Each row below holds a small network's activations on one record, seen along a few directions.
Here are examples, each followed by its value of one field, E.
The largest differences between rows may come from other fields.
In the rows, zero is written as 500.
Strong random noise was added to every row along 2 fixed directions; ignore it. To show where, here is one row again and again, with new noise each time:
[272 399 412 637 684 468 401 526 623 564 691 652 443 669 490]
[160 618 600 600 405 452 433 630 650 553 525 675 605 362 503]
[335 664 627 507 300 489 583 575 551 482 455 545 581 316 507]
[433 422 422 559 613 501 528 471 534 503 643 537 410 652 493]

[529 589 483 596 660 636 455 659 559 484 493 384 467 487 557] | e17
[788 266 230 391 669 582 540 319 361 487 631 325 245 791 444] | e2
[459 330 441 450 442 427 617 404 508 455 504 477 427 634 460] | e6
[365 481 481 561 551 526 504 530 557 504 615 551 460 550 517] | e6
[697 346 407 516 705 661 462 456 477 428 599 476 328 616 610] | e10
[590 731 576 559 616 763 461 729 545 529 388 475 603 143 679] | e14
[589 486 515 439 432 524 587 458 401 564 453 492 510 454 470] | e1
[593 519 498 566 737 678 385 584 473 527 633 420 468 457 662] | e5
[473 422 535 499 439 435 527 457 569 497 512 534 511 476 473] | e8
[796 460 391 440 516 556 654 366 400 425 479 383 408 648 546] | e19
[358 784 751 504 112 501 506 620 595 543 354 495 634 227 505] | e3
[705 537 419 512 605 658 611 442 370 520 501 356 489 588 557] | e13
[447 601 680 438 155 414 668 418 418 421 313 425 608 322 430] | e11
[296 588 559 507 365 441 412 572 579 531 424 681 607 392 543] | e19
[724 545 465 629 799 844 290 697 511 513 501 462 480 420 649] | e7
[474 419 539 535 493 519 445 545 580 470 480 558 492 437 577] | e10
[122 508 556 661 428 310 300 562 634 684 511 770 641 384 501] | e9
[634 558 550 663 639 647 377 650 478 510 488 490 441 385 576] | e7
[798 567 519 289 426 535 631 392 368 470 454 381 452 453 559] | e16
[484 683 509 523 594 635 424 719 499 513 410 510 539 273 602] | e12
[253 435 438 554 465 296 358 494 596 533 538 599 583 566 452] | e4
[390 609 522 567 639 713 399 703 644 485 536 467 596 319 677] | e22
[434 189 210 690 937 406 331 405 560 691 809 704 337 873 442] | e9
[505 412 494 609 673 664 357 564 614 499 558 533 468 482 627] | e10
[558 522 499 351 375 341 600 382 454 389 376 456 535 482 428] | e4
[541 443 578 403 260 388 673 385 399 403 462 363 533 535 431] | e21
[715 492 456 457 692 767 595 512 471 381 536 295 409 495 638] | e22
[894 417 450 550 776 703 458 465 312 391 545 290 288 628 616] | e7
[151 203 278 725 779 321 177 531 646 715 771 848 502 779 455] | e9
[523 369 398 525 587 435 451 399 496 540 560 416 412 642 420] | e2
[ 93 531 560 695 606 435 297 670 705 698 589 725 654 523 488] | e20
[847 432 455 514 585 607 592 353 336 512 538 361 419 678 542] | e15
[649 715 632 516 508 822 453 648 469 458 345 421 454 218 572] | e18
[729 479 510 475 562 538 584 518 393 423 519 324 456 498 601] | e5
[582 578 608 388 392 480 680 422 354 467 457 384 498 511 481] | e20
[122 635 662 700 462 356 203 696 665 684 502 870 755 336 483] | e15
[326 632 634 482 278 382 365 567 577 583 466 592 688 318 536] | e16
[321 568 525 546 525 571 340 661 697 626 575 583 518 523 508] | e3
[642 679 535 456 479 651 577 631 462 379 365 324 488 364 538] | e17
[146 618 633 617 323 339 417 612 567 614 360 681 711 340 504] | e13
[273 539 611 539 407 368 444 536 560 513 559 641 612 460 409] | e21
[770 684 534 480 591 920 449 674 441 464 388 338 466 283 616] | e18
[467 643 585 518 445 648 415 741 522 486 376 529 622 191 660] | e14
[628 423 405 649 864 665 333 579 492 505 660 487 319 656 490] | e18
[332 406 545 568 439 336 433 479 582 524 591 645 525 526 422] | e8
[611 369 477 468 483 430 619 372 514 465 555 452 429 573 452] | e8
[784 521 505 448 399 565 768 339 346 402 434 276 449 536 437] | e11
[483 535 534 513 499 506 482 517 453 585 527 557 557 474 483] | e1
[286 658 658 497 384 483 487 681 619 418 435 554 641 235 582] | e22
[537 622 607 501 298 535 482 589 480 550 372 565 695 326 536] | e15
[847 546 392 506 895 855 475 564 439 471 545 375 451 480 647] | e14
[782 684 692 349 265 544 753 520 331 376 295 228 565 195 610] | e5
[770 305 349 361 531 567 747 284 341 371 551 316 271 753 481] | e6
[300 324 456 618 674 396 324 493 553 673 615 670 542 652 443] | e1
[245 485 507 512 423 375 335 537 589 598 447 619 520 415 428] | e2
[302 457 479 611 592 385 320 568 653 605 657 681 466 661 421] | e3
[412 530 554 435 374 502 546 559 466 526 452 553 584 469 477] | e20
[656 663 653 335 152 423 651 479 420 462 385 371 614 318 522] | e16
[482 452 423 536 622 557 411 649 505 517 421 471 478 460 567] | e12
[534 638 573 488 306 474 634 511 374 490 357 471 595 389 503] | e13
[937 459 367 296 373 487 782 280 244 310 481 198 388 640 450] | e4
[330 422 519 576 429 381 471 436 499 487 534 563 525 595 417] | e11
[437 682 605 489 395 510 510 683 489 494 260 465 593 178 566] | e12
[425 603 511 615 663 580 384 693 582 482 535 491 494 478 504] | e17
[441 509 595 450 365 387 572 450 445 447 530 507 542 503 406] | e21
[385 599 566 532 401 464 469 482 599 523 409 576 597 404 556] | e19

Which value of E does each new row have?
[678 424 450 424 485 528 676 425 337 468 547 381 441 674 453] | e20
[177 565 622 625 426 384 312 627 588 662 498 753 699 361 449] | e1
[659 365 423 447 494 575 619 309 394 418 472 379 431 646 440] | e11
[300 643 651 512 249 467 544 612 523 576 434 548 661 327 470] | e20
[589 711 658 432 194 523 640 561 536 489 382 350 556 346 490] | e3
[477 496 437 555 527 540 501 542 494 572 437 544 579 533 516] | e13
[573 380 444 545 669 508 494 405 534 517 681 477 416 642 480] | e8
[386 478 400 584 735 592 197 620 683 692 641 655 602 539 584] | e16
[608 601 635 444 308 575 658 440 413 426 439 346 551 412 480] | e21
[457 627 710 493 315 487 535 570 580 436 331 542 588 179 578] | e10
[400 626 607 473 425 579 542 602 532 573 416 519 626 388 513] | e20
[463 384 366 616 698 553 329 520 632 610 714 514 410 773 506] | e3
[342 477 458 551 597 479 311 545 627 587 511 647 526 493 382] | e2
[424 534 533 551 557 542 515 562 540 586 540 501 563 549 486] | e20
[742 436 482 438 537 517 703 358 394 417 580 307 417 656 438] | e21
[391 649 650 467 393 496 561 595 544 540 389 552 675 371 455] | e20
[214 453 546 615 550 402 386 537 556 633 578 631 547 597 480] | e20
[312 540 445 514 429 425 348 564 596 512 502 604 640 450 484] | e4
[654 475 475 443 478 588 640 420 347 497 563 353 434 620 510] | e20
[206 557 649 542 326 368 427 564 562 520 500 630 652 408 432] | e21
[650 255 376 415 599 422 705 283 428 392 553 413 316 784 419] | e6
[960 518 466 546 736 753 534 553 395 416 449 315 365 470 598] | e7
